Each row below is a small network's average activation on inputs in which a field has the value named, seen along a few directions.
Related values have similar rows: they may be neighbours, one step apart, or belong to one group.
(in the rows, 500 means zero)
Random noise pushes rows far along 12 fixed directions. That doesn't count. These rows show it; they differ only by the noise:
[531 497 624 395 472 628 503 453 431 538 405 232 535 525 421 524 456 339
 604 696 635 386 568 592]
[460 464 251 403 499 216 512 498 512 395 486 444 472 490 586 444 573 425
 513 353 279 556 455 399]
[294 396 505 460 513 627 598 500 419 500 512 583 558 425 428 527 652 706
 335 406 350 594 407 330]
[524 554 652 470 616 553 403 560 546 475 693 405 478 443 329 448 462 490
 335 283 503 471 464 439]
[375 695 606 632 379 480 559 534 675 521 462 474 551 537 434 280 309 528
 486 536 627 456 573 675]
[496 299 496 253 388 278 525 467 645 538 661 565 417 582 529 537 534 360
 560 447 566 359 845 582]
[363 309 473 462 446 521 590 410 490 577 565 601 495 620 585 418 636 624
 544 459 655 427 628 601]
[494 418 580 492 336 305 390 544 532 631 506 672 437 450 462 659 416 548
 486 703 359 394 548 334]
[206 652 414 504 377 311 413 448 400 594 366 148 552 547 320 356 612 530
 530 608 502 428 313 426]
[517 526 436 572 641 557 535 478 443 394 499 481 720 469 411 532 259 706
 285 679 382 505 514 525]
[425 645 624 630 491 302 384 530 664 595 501 409 441 452 444 351 498 307
 383 378 520 441 327 374]
[525 383 536 468 526 659 671 513 519 424 506 602 536 451 599 508 400 526
 504 480 454 547 632 541]
[532 541 254 297 507 426 536 520 508 269 534 555 597 573 375 513 538 690
 350 407 297 612 582 640]
[494 468 532 470 532 431 476 527 534 482 600 370 461 478 591 376 371 360
 593 427 512 372 536 440]


Values of VIF:
sume: [706 396 630 457 504 715 395 513 331 577 503 508 470 446 502 783 549 447
 619 620 527 474 445 380]
vug: [550 513 412 300 460 564 508 534 515 423 495 463 452 527 450 569 673 389
 530 490 463 537 569 531]
lumul: [461 551 513 657 674 528 541 410 663 552 578 497 595 493 482 485 438 437
 250 475 634 506 515 510]
deg: [446 364 617 429 489 542 550 498 434 582 596 385 441 414 461 558 456 478
 588 475 512 472 638 415]
bozi: [485 583 457 577 369 461 554 496 621 497 392 568 517 492 547 553 421 459
 594 608 534 564 562 568]
sulub: [387 674 719 576 390 561 504 645 544 526 663 397 421 367 407 411 361 491
 608 280 472 571 483 352]
dule: [786 452 452 522 750 393 361 330 591 511 399 578 558 625 660 606 744 184
 287 583 633 414 349 620]
mur: [481 431 654 414 491 883 570 624 365 464 595 639 342 436 587 457 555 614
 792 229 593 556 535 501]
rer: [180 374 490 616 512 461 630 404 418 696 537 507 565 441 487 510 492 653
 507 600 583 485 582 452]
lozi: [440 322 531 360 553 559 632 500 351 508 462 393 436 385 507 678 663 379
 574 457 474 614 554 311]
boda: [473 469 317 719 387 294 515 476 361 623 463 594 374 577 695 453 468 719
 816 624 560 563 587 527]
The values of VIF form a ring.
A walk along VIF starts at sume and steps to its neighbour sulub. Put lumul, deg, dule, mur in the order it reaches them. -> deg, dule, mur, lumul
Which values are neighbours of boda? Give them in the order they are listed. -> vug, lozi

Values of DOS:
seva: [431 382 401 419 699 408 605 371 563 403 501 517 787 578 524 441 525 500
 170 545 511 411 534 633]
lov: [623 577 603 698 617 696 655 412 560 482 402 349 627 475 424 476 400 414
 350 440 597 700 517 670]
ril: [643 358 535 776 692 362 318 470 470 678 714 552 203 501 574 469 605 498
 471 247 628 491 395 411]
biv: [475 459 398 232 465 565 397 453 442 494 592 431 610 576 318 690 690 593
 406 623 473 411 526 544]
mutan: [408 503 579 628 556 796 665 522 558 491 445 837 546 423 479 550 611 719
 316 365 546 696 460 500]
degi: [464 390 667 664 550 551 534 480 444 624 393 544 379 372 783 499 654 271
 600 478 550 502 311 210]
tav: [647 301 398 519 822 694 557 351 272 498 492 547 550 554 639 649 771 470
 449 384 646 619 378 515]
disu: [540 729 927 556 302 632 419 669 799 597 375 810 355 438 433 404 417 311
 463 494 510 414 413 552]
maso: [617 369 514 255 399 475 591 502 393 444 460 203 439 402 329 726 439 372
 685 528 441 603 760 536]
zisa: [424 502 525 873 488 203 570 418 499 800 345 314 314 386 542 447 627 300
 592 434 609 719 453 341]
vire: [468 581 514 488 474 441 371 505 566 480 500 371 534 489 593 435 350 354
 533 604 422 335 350 326]
The values of DOS form a ring.
A walk along DOS starts at disu and steps to its neighbour ril. Put biv, mutan, maso, zisa in the order it reaches them. -> zisa, mutan, biv, maso
What is the length, in steps, of the shortest route from degi to vire? -> 4
